Each row below holds a small network's activations on one input, seen along a few directions.
Each table varies a few parts of the input and shows all the possible inputs, shuffled.
A made-up example of a description, with smaller parts first: one of 4 places along a line, together with either a single point or one of 11 places around a ring or (one of 2 separate values, together with one of 8 places around a ring).
Shared parts are said once, and a part with two or three values counts as separate values.
(in the rows, 128 means zero)

Other details of the inputs shift rows strongly along two fixed directions, in all tables alike. That doesn't count.

Rows:
row 1: [155 143  82 143 147  90 165 120 103 125 135 162]
row 2: [104 154 160 135 126  83 135 146 151 134 111 135]
row 3: [162 145  88 142 146  76 186 112 104 125 114 184]
row 4: [126 113 160 129  93 178  61 117 166 139 178  91]
row 5: [111 178 154 157 130  61 171 171 141 113  96 160]
row 6: [126 146  96 163 136  91 198 139  75 132  98 146]
row 7: [104 172 143 161 139  79 161 157 126 118 114 142]
row 8: [131  71 126 103 118 212  90 113 120 144 127  98]
row 9: [103 153 144 148 133  98 141 143 129 125 121 126]
row 10: [ 93 207 191 158 131  44 150 194 185  98 106 160]
row 11: [128 204 167 146 152  56 137 158 192  86 147 154]
row 12: [130 114  68 151 136 105 194  94  35 162  94 137]
row 13: [123 138 104 158 141 106 178 132  84 138 106 140]
row 14: [144 196 133 139 149  47 160 152 146 110 148 167]
row 15: [118 150 115 158 140 107 172 145  97 128 105 142]
row 16: [ 99 128 202 103 106 164  53 163 211 106 149  90]
row 17: [120 148 114 159 143 108 173 147 100 131 105 141]
row 18: [122  68 108 104 111 201  89  91  96 150 135  73]
row 19: [173 127  61 133 145  83 191 105  74 142 114 185]
row 20: [134  63  95 111 120 233 101 102  82 143 127  86]
row 21: [146 109  72 152 130 101 211 104  36 154  78 160]
row 22: [110  93 157  96 105 179  67 116 151 138 133  88]
row 23: [ 88 189 188 150 126  74 123 183 187  97 135 122]
row 24: [189 115  56 119 143 106 192  89  52 153 118 175]
row 25: [117 102 164 103 109 192  74 146 168 119 135  94]
row 26: [123  69 112 109 116 211  90  96  98 144 135  79]
row 27: [149  97  64 146 130 122 204  94  26 159  78 156]
row 28: [104 107 159 113 122 185  69 134 161 128 150  80]
row 29: [164 121  86 124 138 111 151 112 109 133 128 165]
row 30: [122  69 109 106 120 207  89  95 101 155 136  77]
row 31: [128 205 159 135 146  45 133 168 184  98 159 160]
row 32: [103 111 183 102 112 175  58 140 184 123 141  92]
row 33: [168 118  53 143 150 115 185  90  65 134 123 162]
row 34: [138 109  87 145 134 109 191 105  59 160  88 152]
row 35: [ 95 184 187 146 121  49 140 172 181 110 116 142]
row 36: [ 97 190 185 151 131  59 142 179 176 107 112 153]
row 37: [126  83 136 104 116 212  85 126 133 134 125 100]
row 38: [130 125 118 141 133 129 160 138 104 138  98 144]
row 39: [138 177 141 136 141  59 141 151 176 103 136 175]
row 40: [123 212 160 154 154  34 154 158 187  85 143 168]
row 41: [151  95 109  93 130 190  71 111 146 123 173 108]
row 42: [134  95  67 138 124 127 178  88  39 162 104 118]
row 43: [127 122 101 140 128  94 178 108  73 156  90 147]
row 44: [137 136 181  79 122 154  42 148 221 104 181 115]
row 45: [158 111  96 154 102 117 165  90  78 169 124 153]
row 46: [130  51  86 102 113 218  97  75  68 161 129  75]
row 47: [129 187 140 147 150  63 146 145 170  95 145 162]
row 48: [ 94 175 169 151 131  89 128 167 159 106 126 126]
row 49: [149 107 142  81 123 174  57 126 181 118 171 118]
row 50: [102 112 185 102 108 172  57 139 184 120 141  90]
row 51: [103 106 160 112 114 179  68 131 157 122 148  76]
row 52: [124 139 169 102 130 160  43 148 222  91 185 106]
row 53: [141  51  82 110 118 239 108  94  67 148 125  83]
row 54: [183 122  62 139 152  96 207  84  61 139 101 180]
row 55: [133 126 171  92 126 165  51 132 219  97 169 118]
row 56: [142 115 135  92 129 176  58 128 174 113 182 105]
row 57: [ 88 133 196 111 110 159  51 157 205 107 162  73]
row 58: [128 187 180 126 141  70 116 154 214  88 146 160]
row 59: [147  31  84  96 108 227 108  71  63 164 115  91]
row 60: [100 170 166 142 120  53 145 152 152 124 107 140]
row 61: [146  32  80  90 103 219 109  66  62 171 117  86]
row 62: [127 130  92 158 134 102 188 121  63 138 100 139]
Description of these inputs: one of 2 separate values, together with either a single point or one of 10 places along a line or (one of 4 places along a line, together with one of 5 places along a line).
Changing only the choice among 2 separate values turns row 62 into row 21. The same change can be made to row 14. Which row results?
> row 24
Changing only the choice among 2 separate values turns row 56 into row 49. The same change can be made to row 30. Which row results?
> row 2
Which other rows does row 60 become when the place on the line of 5 takes its other values? List them by row number.
> row 2, row 22, row 43, row 61
Which other rows does row 29 become when the choice among 2 separate values takes its other values? List them by row number.
> row 1
Which other rows does row 28 become when the choice among 2 separate values takes its other values? List them by row number.
> row 34

Rows:
row 63: [121 108  64 170 155 132 212 124  27 118  65 140]
row 64: [126 110  79 161 138 137 200 121  36 155  68 139]
row 65: [ 92  80 122  99 132 220  79 113 116 116 138  49]
row 66: [147  96 115 105 133 200  49 110 164 118 201  87]
row 67: [ 79 164 185 151  82  50 122 150 175 143 130 125]
row 68: [104  88 177 112 107 219  74 138 140 144 131  86]
row 69: [164  98  57  94 151  87 177  86  58 151  99 165]
row 70: [ 94  92 135 107 126 198  76 118 122 137 132  59]
row 71: [150  91 104 101 128 204  61  85 149 123 187  95]
row 72: [173  54 100  81 124 199  80  59 129 137 162  97]
row 73: [146 168 170 105 126  74 142 161 182 100 123 169]
row 74: [181 116  64 153 137 114 198  77  68 136 102 193]
row 75: [138  67 106  46 142 178  63  99 142 141 133 110]
row 76: [138  76 138  53 135 193  57 133 177 129 123 128]
row 77: [145  93  94 163 106 121 193 108  39 178  71 143]
row 78: [128 112  68 164 145 131 220 122  36 145  63 136]
row 79: [152 117 133 109 128 217  59 145 168 113 191 108]
row 80: [148 113 110  92 130 205  44 137 147 114 215  75]
row 81: [115 115  63 151 151 114 203 103  37 145  85 111]
row 82: [124 197 163 144 139  43 124 128 196  91 150 163]
row 83: [138 182 166 156 143  87 136 149 197  99 147 175]
row 84: [181 123  47 169 150 117 201 113  61 139 128 181]
row 85: [ 82 181 194 156  97  35 128 160 164 135 125 133]
row 86: [117 122  77 163 147 127 214 130  42 127  70 139]
row 87: [109 108  59 155 160 123 191 103  26 119  86 113]
row 88: [ 92 172 205 163  88  65 131 179 172 132 110 149]
row 89: [ 92 155 188 160  74  74 133 169 176 142 113 145]
row 90: [132 183 161 111 133  52 120 135 185 103 140 152]
row 91: [134 174 165  95 133  52 127 143 182 102 141 146]
row 92: [ 79 193 190 152 113  53 124 161 165 128 117 119]
row 93: [149 164 174 134 130  82 131 147 202  97 136 165]
row 94: [165 100 102 103 123 232  69 146 130 118 192 101]
row 95: [150 107 137 113 121 213  60 122 184 110 177 116]
row 96: [131 162 169 100 137  74 121 171 190 104 114 174]
row 97: [ 91 161 188 147 107  69 112 152 162 137 122 106]
row 98: [136 111  92 160 109 127 192 111  40 173  69 147]
row 99: [128 186 154 147 151  66 127 126 186 103 162 155]
row 100: [121  57 126 110 113 244  97 116  99 156 116  77]
row 101: [153  98  97  98 135 211  59 107 132 128 201  85]
row 102: [ 77 173 175 145 134  79 133 163 154 125 122 105]
row 103: [141 186 170 125 129  63 139 157 188  99 120 180]
row 104: [115 120  95 153 136  98 199 101  31 169  94 134]
Changing only one part turns row 74 into row 82. The same change can be made to row 93. Which row results?
> row 72
Changing only one part turns row 76 into row 75. The same change can be made to row 98. Which row results?
> row 92
Describe the family of inputs behind these rows.
> one of 2 separate values, together with either one of 10 places along a line or one of 11 places along a line
A walk changes only the place on the line of 10. It starts at row 87 and steps to row 65. List the rest of the walk in order.
> row 81, row 70, row 102, row 104, row 92, row 97, row 85, row 67
Which other rows does row 100 become when the place on the line of 10 takes its other values? List them by row number.
> row 63, row 64, row 68, row 77, row 78, row 86, row 88, row 89, row 98

Rows:
row 105: [160 146  87 152 152  91 193 135  97 115 105 187]
row 106: [105 192 123 166 150  56 167 165 108 108 141 129]
row 107: [111 151 125 171 126  85 198 147  84 136  79 145]
row 108: [ 76 135 223 113 106 165  49 177 216 109 137  81]
row 109: [124 138 165 125 123 163  61 138 203  97 180 108]
row 110: [135  59  87 133 110 222 139  92  50 160 102  88]
row 111: [142  76  87 103 124 169 117  69  89 142 132 101]
row 112: [111 119 202  73  92 165  21 138 226 116 170  87]
row 113: [159  62  87  85 137 199 114  94  99 139 124 118]
row 114: [146 170  90 167 152  57 201 113  87 131 117 174]
row 115: [106 133 201  76 124 151  41 159 232  89 147 100]
row 116: [114 194 150 155 147  28 161 147 162 110 132 153]
row 117: [143  76  44 122 151 204 137  97  47 145 130  99]
row 118: [143 166 120 145 129  39 183 132 116 142 116 176]
row 119: [ 88 164 153 163 122  47 161 150 127 141  94 146]
row 120: [140 180 139 149 128  51 167 143 139 132 130 179]
row 121: [ 79 145 200 127 112 122  85 165 186 123 122 103]
row 122: [186  49  57 113 108 208 125  73  67 164 143 129]
row 123: [164  76  90  95 139 210 113  97  98 133 128 129]
Describe the family of inputs behind these rows.
> either one of 2 separate values or one of 5 places along a line or (one of 3 separate values, together with one of 4 places along a line)
Which other rows does row 114 become when the place on the line of 4 takes its other values? List them by row number.
> row 109, row 111, row 116
Which other rows does row 113 become when the choice among 3 separate values takes its other values? List them by row number.
> row 116, row 118
